A small network was shown many inputs. Here are its activations along a few directions, one row for each input.
In each table, some parts of the input vary, and every possible input appears once, in random order.
Descriptions start from the smaller parts, as in this example, which fits no table here: one of 5 places around a ring, together with either a single point or one of 11 places along a line or (one of 3 separate values, together with one of 4 places along a line).
Shared parts are said once, and a part with two or three values counts as separate values.
(in the rows, 128 means zero)

Other details of the inputs vary at random and push rows far along two fixed directions, the same in every table; ignore that.

Table:
row 1: [174 110 129 151 104 131 153 138 115 108 133]
row 2: [167  97 124 141 102 118 141 151 118 130 108]
row 3: [ 93 127  78 118  86 119 159  52 129 106 146]
row 4: [151 124 126 123 130 136 130 137 114 128 118]
row 5: [151 119 149 151 118 122 145 155 117 116 136]
row 6: [117 154 149 128 162 136 108 149 121 122 116]
row 7: [161 100  96 123 101 119 146 108 122 131 120]
row 8: [160 104 121 131  95 126 143 146 111 121 109]
row 9: [137 114 128 140  96 130 143 112 134 122 146]
row 10: [144 126 126 130 125 131 132 145 109 120 114]
row 11: [ 28 163 105 110 136 121 123  47 136 108 165]
row 12: [120 153 146 129 168 123 107 145 134 125 121]
row 13: [125 149 146 122 169 139 109 146 129 131 124]
row 14: [122 110  89 129  69 116 166  76 129 109 139]
row 15: [ 80 123  96  92  94 122 128  65 146 124 132]
row 16: [106 128  92 123 105 126 152  70 129 118 152]
row 17: [146 118 122 123 119 138 132 145 116 137 125]
row 18: [178 100 131 129 102 117 143 153 126 120 102]
row 19: [118 141 153 143 152 131 110 162 125 133 116]
row 20: [100 142 124 110 141 139 113 118 131 136 132]
row 21: [173 105 125 142 108 125 158 138 106 120 141]
row 22: [169 111 146 132 112 133 131 166 120 134 111]
row 23: [157  97  97 120  95 121 144 114 129 138 124]
row 24: [117 150 146 136 167 125 108 144 134 131 119]
row 25: [181 102 126 122 115 128 141 154 127 135 115]
row 26: [ 95 142 119 126 145 124 115 110 128 129 125]
row 27: [170 100 119 134 113 129 138 151 120 144 121]
row 28: [116 146 157 127 155 130 108 154 136 124 115]
row 29: [ 98 141 130 118 140 115 112 115 144 124 124]
row 30: [123 146 149 125 169 131 104 152 141 143 132]
row 31: [ 97 142 133 128 141 131 127 116 129 130 160]
row 32: [113 139 155 139 154 131 105 152 139 148 126]
row 33: [117 144 142 116 157 138 109 143 137 137 129]
row 34: [117 141 157 136 154 127 105 149 146 146 125]
row 35: [178  96 115 134 102 133 144 156 110 139 118]
row 36: [ 78 133 101 121  94 123 143  62 146 124 155]
row 37: [157  94  90 124  95 121 149 107 115 132 121]
row 38: [185 104 122 124 119 126 144 144 120 128 111]
row 39: [106 147 149 126 147 132 108 141 130 124 117]
row 40: [151 117 151 148 115 125 141 153 122 128 143]
row 41: [154 123 129 144 119 134 147 141 126 132 143]
row 42: [125 149 145 127 173 129 107 142 135 136 128]
row 43: [ 95 139 129 126 139 118 113 114 144 131 123]
row 44: [154 103  94 117  94 131 149 112 107 125 121]
row 45: [116 148 161 153 149 136 120 142 137 118 144]
row 46: [101 146 124 112 146 123 117 108 137 119 120]
row 47: [101 138 139 112 137 125 113 119 150 135 126]
row 48: [111 145 156 131 148 139 107 155 130 141 126]
row 49: [116 147 151 143 155 143 118 137 137 131 156]
row 50: [112 143 157 138 152 136 105 158 132 145 125]
row 51: [119 153 150 125 165 133 108 149 128 120 116]
row 52: [ 63 133  76 103 105 120 129  53 126 118 131]
row 53: [ 98 143 119 123 149 136 114 113 124 136 131]
row 54: [163 112 141 131 119 119 128 154 135 136 117]
row 55: [137 120 115 136 113 133 145 102 125 116 149]
Each input here is: one of 5 places around a ring, together with either one of 3 separate values or one of 8 places around a ring.
Q: Changing only the place on the ring of 5 turns row 25 into row 46. The same change can be made to row 30. Which row results?
A: row 12
Q: Change only the choice among 3 separate values in row 41. List by row number the other rows that result.
A: row 31, row 49
Q: Change only the place on the ring of 8 in row 29. List by row number the other rows that result.
A: row 2, row 8, row 18, row 19, row 28, row 39, row 43
Q: Change only the choice among 3 separate values in row 3. List by row number the other rows that result.
A: row 1, row 11
Q: Start at row 48 and move only the place on the ring of 8, one step at a time. The first step leads to row 50. Which rows follow, in order?
A: row 32, row 34, row 54, row 47, row 15, row 22

Table:
row 56: [156  92 108 113  81 118 142 128 124 133 108]
row 57: [124 136 131 143 134 131 135 126 117 119 143]
row 58: [197  94 117 146  89 123 167 140 109 113 130]
row 59: [219  95 141 156 105 132 159 178 110 127 128]
row 60: [171 135 170 141 174 142 106 206 121 147 106]
row 61: [ 73 150 117 123 136 136 126  87 132 124 158]
row 62: [166  82  74 108  67 119 157 103 107 121 106]
row 63: [ 83 144 108 106 142 125 111  95 129 127 122]
row 64: [109 181 199 141 214 142  78 199 136 133 110]
row 65: [167  80  75 128  51 121 178  90 104 109 136]
row 66: [141 112 113 135  85 123 158 106 120 103 136]
row 67: [ 92 133 119 128 111 123 131  90 142 127 148]
row 68: [ 43 158 130 123 141 129 112  78 151 129 157]
row 69: [ 85 190 219 164 220 147  81 199 147 146 149]
row 70: [ 59 149 122 124 130 123 120  78 154 125 157]
row 71: [205  73  93 115  72 115 161 130 113 124 101]
row 72: [175 142 178 171 169 138 129 201 115 127 129]
row 73: [ 67 149 103  96 144 123 108  75 141 125 128]
row 74: [124 108  85  97  98 121 135  84 130 130 120]
row 75: [203 131 190 175 165 147 128 228 112 138 129]
row 76: [ 44 155 113  96 143 122  95  76 155 139 130]
row 77: [221  95 142 157 106 127 162 178 111 122 126]
row 78: [ 81 131 106 102 122 119 113  87 150 133 124]
row 79: [151  99  90 106  90 124 144 110 115 129 110]
row 80: [132 160 171 140 196 136  96 187 127 139 109]
row 81: [ 37 152 114  95 144 124  95  73 155 137 129]
Q: Changing only one part turns row 66 into row 64. The same change can be made to row 61. Which row results?
A: row 79
Q: Describe the family of inputs behind these rows.
A: one of 2 separate values, together with either a single point or one of 4 places along a line or one of 8 places around a ring
Q: Change only the choice among 2 separate values in row 70. List by row number the other rows that result.
A: row 78
Q: Change only the place on the ring of 8 in row 60. List by row number the other rows that result.
A: row 62, row 63, row 71, row 73, row 74, row 79, row 80
Q: Start at row 56 and move only the place on the line of 4, one step at a time. The first step leads to row 81. Which rows follow, in order?
A: row 76, row 78

Table:
row 82: [147 124 140 139 129 129 130 149 126 132 127]
row 83: [135 126 126 132 126 129 133 130 125 126 129]
row 84: [150 122 145 141 126 129 131 156 127 131 125]
row 85: [150 130 134 135 138 133 133 145 118 125 127]
row 86: [156 106 124 132  99 124 144 134 125 128 126]
row 87: [133 124 123 130 121 127 134 124 125 126 131]
row 88: [161 103 124 135  96 123 146 136 127 127 124]
row 89: [137 127 120 129 127 128 135 124 118 120 127]
row 90: [113 155 173 143 172 134 103 165 141 138 134]
row 91: [ 68 123  65  95  86 119 143  30 130 113 144]
row 92: [136 126 122 128 127 129 135 125 122 123 131]
row 93: [132 123 129 133 121 128 131 130 128 129 130]
row 94: [ 46 176 139  91 196 132  66 118 152 148 109]
Q: Describe the family of inputs behind these rows.
A: either a single point or (one of 2 separate values, together with one of 6 places along a line)
